These are the activations of a small neural network, seen along a few directions. Each row is one input.
In each table, some parts of the input vary, and every possible input appears once, in random order.
Descriptions start from the smaller parts, as in this example, which fits no table here: line(4) and (point or line(9) or (values(2) and ring(8))).
Shared parts are said once, and a part with two or three values counts as separate values.
(in the rows, 128 means zero)

Other details of the inputs shift rows strongly along three fixed directions, in all tables alike. That doesn't count.

Table:
r1: [108  98 135 146 168 177 200  99  46 127 162 208  65]
r2: [171 150  82 102 107  88  84 199 199 154  61  98  93]
r3: [127  60  56 175 130 117 110 131 132 200  94 188 158]
r4: [111 122 177 204 119 167  90  51 138 131 234 118 232]
r5: [162  72  86 142 188 184 113 119 148 193  43 162 210]
r6: [ 99  95 144 141 209 184 216 124  51 102 167 194  93]
r7: [ 75 102 149 219  81 162 124  38  81 110 198  84 222]
r8: [ 87 113 141 215 107 196  93  64 106  97 207 106 219]
r9: [145 191 153 133  47 114  71  80 160  58 175  68 148]
r10: [121 198 174 151  73 143  78  90 178  31 168  43 160]
r11: [ 86 116 155 122 177 182 228 129  48 150 165 185  92]
r12: [139 164 194  54 160  70 187 155  95  66 127 130  46]
r13: [123 187 186 135  60  89  86  77 147  55 168  38 172]
r14: [159 147 189  28 163 153 219 123  73  32  72 102  50]
r15: [122  98 122 146 175 195 209 137  50 146 173 174  76]
r16: [153 155 161   4 154 173 208 133 101  54  86 101  58]
r17: [144 153  94  70 117  47  83 181 201 162  64 109 124]
r18: [107 123 152 215  67 183  91  53 104 134 211 128 211]
r19: [165 151 175  50 138  86 168 149 125  68 150 158  27]
r20: [107 116 176 136 211 187 200 137  52 120 170 204  98]
r21: [151 200 149 130  53 140  73 101 161  71 193  30 146]
r22: [113 102 142 144 160 178 214 110  51 130 163 211  77]
r23: [164 152 117  92 151  53  72 181 209 129  73 129 122]
r24: [137 141 113 105 114  45  96 176 181 138  29 101 114]
r25: [ 90 121 169 177  90 164 113  49 120 154 243 103 226]
r26: [114  97 136 145 167 178 215 110  40 119 168 206  71]
r27: [151  84  87 165 140  97  93 134 146 227 115 204 176]
r28: [ 96 106 147 149 213 186 198 113  60 118 158 195  83]
r29: [133  65  51 173 136 145  95 166 129 220 105 158 159]
r30: [124  67 121 160 159  74 113 132 136 230 103 173 188]
r31: [126  59  59 176 125 123  95 141 126 200  93 191 160]
r32: [142 148  98 106 137  78  88 177 209 115  46 115 108]
r33: [ 79 108 144 123 171 180 229 122  54 148 162 182  93]
r34: [198 128  96  57 110 125 101 138 179 107  20 115 118]
r35: [156 139  71 102 112  91  77 180 191 144  64  95  75]
r36: [108 161 147  50 143 121 201 160 101  58 123 115  25]
r37: [ 74 131 157 195  77 187 106  62 104 148 214  96 228]
r38: [108 179 190 141  48 108  80  88 142  52 156  33 167]
r39: [181  67  65 132 154 199 117 131 136 220  61 147 191]
r40: [149 180 183  58 186 110 176 161 117  46 140 145  41]
r41: [100 159 163 143  42 109  83  87 132  28 155  26 159]
r42: [134  66  47 173 140 139 110 156 135 221 106 155 158]
r43: [118  90 100 170 158  88 110 134 119 229  82 165 191]
r44: [185 149  95  84 117  67  77 195 198 159  90 109 101]
r45: [ 77  90 133 118 171 179 211 134  35 135 167 180  93]
r46: [116 139  76  86 111  68  84 167 195 149  45  99  97]
r47: [117  92  91 142 154 103 112 145 142 242 117 175 187]
r48: [132 128  96 107 115  43  97 169 174 125  30  94 110]
r49: [102 177 176 148  45 112 102  74 147  42 152  28 154]
r50: [163 171 166  56 140  98 173 148 108  59 141 157  26]
r51: [162 145  92 104  97  67  85 172 195 131  51 132  93]
r52: [107 150 140  44 140 115 197 160 102  55 125 114  30]
r53: [134  83  64 177 138 148 115 154 144 232 102 162 154]
r54: [133 202 165 138  86 122  62  92 179  49 168  49 171]
r55: [114 130 149 211  77 208  96  75 103 146 230  93 207]
r56: [123 183 162  35 153 108 190 162 101  76 135 122  39]
r57: [184 152  89  87 117  70  76 194 198 159  82 107 101]
r58: [159  74  88 155 150 118  96 155 158 249 135 169 170]
r59: [ 97 172 169 150  54 112  89  63 140  41 150  27 143]
r60: [117  82  76 184 177 133 108 142 145 192  88 174 172]
Description of these inputs: values(5) and (point or line(11)).
Question: Changing only the values(5) part turns r8 into r31. The same change can be made to r5. Which row results?
Answer: r34
Question: Change only the line(11) part in r7. List by row number the other rows that result.
Answer: r12, r13, r24, r30, r38, r41, r43, r48, r49, r59
Question: Change only the values(5) part in r42. List by row number the other rows that result.
Answer: r3, r6, r7, r52
Question: List by row number the other rows that have the values(5) part in common with r52.
Answer: r11, r16, r17, r25, r33, r36, r37, r45, r46, r47, r56

Table:
r61: [151  86 116 140 178 148 153 132 102 183  99 192 143]
r62: [141 154 144  82 156 146 162 152 123  83 134 126  66]
r63: [157  80  57 154 136 107  86 158 160 203  57 166 148]
r64: [141 154 156 147  92 102  78 108 163 114 156  91 169]
r65: [119 137 118 151  76 130  83  95 158  96 118  86 162]
r66: [ 97 119 140 178 118 125 106  93 125 146 165 129 195]
r67: [129 160 159 136  97 114  89 105 157  90 174  95 152]
r68: [127 132 108 175  92 104  60 119 177 158 142 121 176]
r69: [122  89 118 143 186 142 159 143  94 191  95 169 145]
r70: [120 112 149 106 162 137 187 129  74 153 127 156 111]
r71: [137 126 132 123 151 103 146 160 112 130 138 164  72]
r72: [144 153 156  80 147 153 177 126 108  55 141 139  59]
r73: [147 119  99 123 132 130 115 139 143 137  96 152 116]
r74: [112  86 108 141 186 148 158 145 101 186 100 174 144]
r75: [166 124  91  95 134  92  89 161 185 140  53 134 126]
r76: [107 116 151 101 160 151 196 126  70 132 148 158 103]
r77: [143  91 117 123 169 137 158 143  99 208 117 182 137]
r78: [120 106 135 177 111 149 110  76 122 142 128 115 204]
r79: [ 86  83 124 222 136 148 131  89  76 187 183 168 186]
r80: [141 155 141  88 145 145 160 158 116  84 134 128  60]
r81: [118 137 121 145  86 130  87  90 165  94 118  84 169]
r82: [144 129 129  96 170 142 151 158 120 126 116 145  97]
r83: [110 155 138 138  95 143 103 104 151  85 144  69 155]
r84: [134 151 104  92 116  92 103 173 173 105  68  94  93]
r85: [152 162 123  60 112  96 120 160 169 101 107 101  77]
r86: [110 123  99 149  86 116  82 108 169 165 119  95 190]
r87: [131 165 173  81 154 120 176 142 111  64 169 145  46]
r88: [130 129 139 102 131 128 163 134  98  72 111 128  64]
r89: [126 157 124  90 125  57 105 164 177 102  88 115  90]
r90: [ 86 110 142 173 113 185 164  78  69 148 197 138 165]
r91: [151 111  85 133 138 117 107 173 150 166  88 134 117]
r92: [125 111 100 136 135 119 124 157 131 144  92 122 116]
r93: [133  78  71 140 149 100  94 149 165 198  39 162 173]
r94: [157 160 130  55 115  93 119 163 164 102 103 101  85]
r95: [144 120 146 116 183 159 172 142  87 144 131 160 108]
r96: [104 161 148 150  83 106  97 104 143  86 163  92 142]
r97: [ 98 147 174 138  90 170 173  81  66  72 209  90 112]
r98: [131 159 134 126  67 138 101 107 151 103 168  79 141]
r99: [137 152 132 134  65 132 102 109 143 104 169  72 136]
r100: [ 91 120 191 181 143 166 174  68  52 122 215 148 168]
Question: Describe the family of inputs behind these rows.
Answer: values(2) and line(4) and line(5)
Question: Changing only the line(4) part turns r84 into r65. The same change can be made to r95. Which row results?
Answer: r61
Question: Changing only the line(4) part turns r71 into r91. The same change can be made to r89. Which row results?
Answer: r83
Question: Change only the values(2) part in r95. List by row number the other rows that result.
Answer: r69
Question: Change only the line(5) part in r96. List by row number the other rows that result.
Answer: r66, r79, r89, r100

Table:
r101: [120 162 158 112 102 170 165 106  96  36 158  94  71]
r102: [ 91  93 128 184 122 209 168  73  55 132 167 152 159]
r103: [161 168 158 104 102 144 108 101 149  79 165  86 143]
r104: [ 91 158 158 129  74  88 117 114 125 103 161  72 131]
r105: [115 140 149 124 107 134 126  83 127  74 113  86 147]
r106: [131 116 114 176 112 151  72 102 164 158 120 102 225]
r107: [142 151 111  94 121 120 122 159 158  92  88  93  76]
r108: [141 176 167  80 117  40 116 159 164 106 127 110  91]
r109: [118 173 150  89 127  46 100 164 178  86 128 119  86]
r110: [134 110 109  97 178  66 171 202 114 208 107 202  59]
r111: [126  95 120 142 181 149 165 129  97 157  91 184 127]
r112: [166 122  69 127 101 119  69 148 186 181 102 116 154]
r113: [143 115  74 138 109 127  77 158 180 166  80 107 157]
r114: [135 117  76 176 100  56  54 161 180 167 112 139 135]
r115: [125 156 165 154 101  81  88 114 144  68 173 113 124]
r116: [104  68  98 129 160 152 181 136  78 169  92 161 122]
r117: [131 107 118 130 162 189 171 134  80 153 153 160 113]
r118: [159 175 172  44 154 131 167 153 122  45 121 104  54]
r119: [109  99 131  91 199  50 172 185 101 195  65 195  91]
r120: [ 93 139 143 173  57 184 115  46 106  72 178  57 178]
r121: [158 112 150 117 167 167 168 120  96 146 158 188 115]
r122: [133 112  92 139 116 102  82 128 168 148  45 122 178]
r123: [ 74 120 143 190 136 155 157 101  79 148 237 170 139]
r124: [155 115  93 175  72 157  61 101 172 176 156 115 193]
r125: [123  96  95 130 121  95  95 125 166 158  48 104 189]
r126: [160 179 153  41 130 138 166 167 124  53 137 100  25]
r127: [144 102 127 120 190 157 159 143 102 181 122 182 134]
r128: [103 108 161 178 166 205 172  72  71 129 180 149 167]
Question: Describe the family of inputs behind these rows.
Answer: values(2) and (line(4) or line(10))
Question: Changing only the values(2) part turns r101 into r111. The same change can be made to r107. Which row results?
Answer: r128
Question: Change only the values(2) part in r117. List by row number the other rows that result.
Answer: r118
Question: Change only the line(4) part in r114. List by row number the other rows that result.
Answer: r104, r110, r123
